A small network was trained on made-up records. Each row is its average activation on records with the value named, seen along a few directions.
Related values have similar rows: they may be neighbours, one step apart, or belong to one group.
In the rows, zero is written as 500.
Random noise pushes rows far along 2 fixed directions. That doesn't count. These rows show it; they differ only by the noise:
[456 522 508 508 446 683 284 538 456 519 576 441]
[461 453 690 696 498 429 600 433 493 584 482 390]
[398 429 472 512 450 681 340 490 452 528 618 334]
[391 353 618 671 495 468 616 392 482 584 547 270]


Values of N:
n8: [563 517 479 423 447 534 663 432 398 422 543 556]
n1: [300 177 290 424 553 304 652 368 657 503 634 244]
n4: [556 539 440 330 649 532 374 609 368 399 448 507]
n3: [633 777 691 423 586 421 574 584 388 440 340 792]
n11: [697 717 413 316 607 491 406 688 718 442 518 760]
n10: [509 388 545 587 494 546 552 540 574 423 292 568]
n9: [295 195 397 614 518 609 592 352 444 590 676 130]
n7: [461 389 220 405 468 373 499 478 520 585 520 454]
n5: [367 311 448 590 444 580 472 470 447 493 469 394]
n12: [538 724 273 311 315 787 257 589 479 277 631 687]
n6: [569 638 458 371 380 333 412 576 464 620 551 551]
n2: [438 449 448 450 564 756 382 388 559 508 611 372]
The values of N form 3 separate groups.
Which other values are in the same group as n7? Give them in the order they are listed.
Answer: n1, n11, n6
Which other values are in the same group as n12? Give them in the order they are listed.
Answer: n8, n4, n3

Values of C:
c11: [507 506 468 474 430 192 936 411 619 483 465 529]
c4: [484 480 357 546 309 747 268 479 476 510 567 516]
c7: [552 508 787 693 586 420 750 383 329 552 426 384]
c3: [334 143 668 804 598 329 811 315 534 582 377 262]
c1: [560 628 770 742 451 516 696 413 473 485 407 675]
c9: [508 435 377 474 597 534 389 608 698 521 535 417]
c5: [526 545 340 299 604 416 522 620 587 328 474 589]
c2: [488 367 918 805 673 393 883 381 545 473 325 421]
c6: [407 341 602 653 599 120 808 375 511 705 552 234]
c10: [422 301 601 675 476 354 630 421 330 673 483 273]
c8: [352 323 304 438 359 564 418 381 597 533 711 307]
c12: [465 509 227 129 542 460 460 481 411 455 627 441]
Each value of C is a pair of two hidden parts, and every pair occurs once (3 first parts, 4 second parts).
Changing only the second part turns c1 into c8. c7 has the same second part as c1; what does that change turn c7 into?
Answer: c6
Changing only the second part turns c4 into c11. c3 has the same second part as c4; what does that change turn c3 into?
Answer: c5

Values of G:
g6: [323 228 311 378 609 472 748 411 418 526 686  98]
g2: [499 449 738 727 604 429 651 470 588 497 370 534]
g4: [447 423 435 595 464 229 707 486 706 549 495 431]
g9: [515 537 460 315 430 621 564 527 387 314 481 574]
g8: [416 374 376 373 554 270 551 434 560 517 559 415]
g1: [552 643 573 548 378 513 406 492 405 620 566 528]
g5: [560 637 413 343 485 876 249 557 524 392 604 612]
g7: [425 368 564 717 539 464 530 464 477 512 417 439]
g3: [610 624 468 446 429 716 124 572 411 572 466 607]
The values of G form a line.
List every value one step from g9, in the order listed.
Answer: g6, g5
List every value one step from g4, in the order listed.
Answer: g8
List every value one step from g1, in the order listed.
Answer: g3

Values of E:
e6: [499 441 709 736 573 402 893 446 424 467 368 399]
e12: [476 520 381 292 461 935 203 560 324 357 657 641]
e3: [710 794 578 337 564 287 520 666 635 545 360 843]
e2: [664 695 693 547 563 537 480 575 372 401 325 740]
e10: [191 132 311 552 449 650 494 284 492 695 679  25]
e9: [407 465 286 301 529 394 437 599 550 376 518 514]
e1: [635 679 828 763 493 346 472 532 625 638 338 686]
e7: [446 332 561 780 512 381 530 411 505 587 491 334]
e11: [630 725 453 388 483 344 556 567 619 481 407 734]
e8: [589 677 633 558 402 562 247 607 525 602 525 578]
e5: [583 521 419 421 495 210 704 492 525 541 475 526]
e4: [453 385 524 510 515 680 544 375 462 341 552 436]
The values of E form 3 separate groups.
Which other values are in the same group as e5? Give them in the order they are listed.
Answer: e3, e9, e11
Which other values are in the same group as e7? Give them in the order they are listed.
Answer: e10, e1, e8

Values of J:
j12: [442 438 629 670 571 435 539 590 580 535 403 524]
j17: [563 557 632 542 549 447 511 470 417 625 521 415]
j6: [622 618 524 451 497 372 407 607 349 517 448 658]
j15: [471 504 531 550 493 510 327 525 479 603 461 479]
j3: [571 507 545 426 594 652 438 474 375 490 532 497]
j13: [582 515 664 708 563  99 665 455 547 630 307 547]
j7: [521 547 507 428 495 430 574 505 607 335 521 609]
j1: [532 541 540 549 528 328 596 436 708 526 469 617]
j10: [516 479 576 641 392 542 482 562 550 466 380 621]
j11: [497 632 477 448 415 753 313 498 453 522 684 470]
j8: [365 359 499 567 492 606 658 295 397 446 648 320]
j16: [568 609 584 562 340 603 302 520 532 554 481 620]
j18: [439 390 486 492 599 615 500 465 468 411 413 419]
j20: [491 522 371 442 379 409 596 493 436 542 510 513]
j14: [446 490 390 322 425 520 634 516 486 448 573 450]
j4: [539 497 570 453 651 433 571 524 588 432 432 555]
j19: [505 575 438 514 446 336 493 513 581 597 526 598]
j9: [482 515 351 490 419 802 385 565 426 352 501 549]
j2: [567 628 555 357 567 449 528 583 413 449 419 608]
j5: [493 398 310 418 583 601 355 551 632 506 593 312]
Each value of J is a pair of two hidden parts, and every pair occurs once (5 first parts, 4 second parts).
Changing only the second part turns j1 into j5. j7 has the same second part as j1; what does that change turn j7 into?
Answer: j4
Changing only the second part turns j11 into j17. j9 has the same second part as j11; what does that change turn j9 into?
Answer: j18
Changing only the second part turns j2 into j14. j13 has the same second part as j2; what does that change turn j13 into?
Answer: j19
Changing only the second part turns j8 into j3. j16 has the same second part as j8; what does that change turn j16 into?
Answer: j15
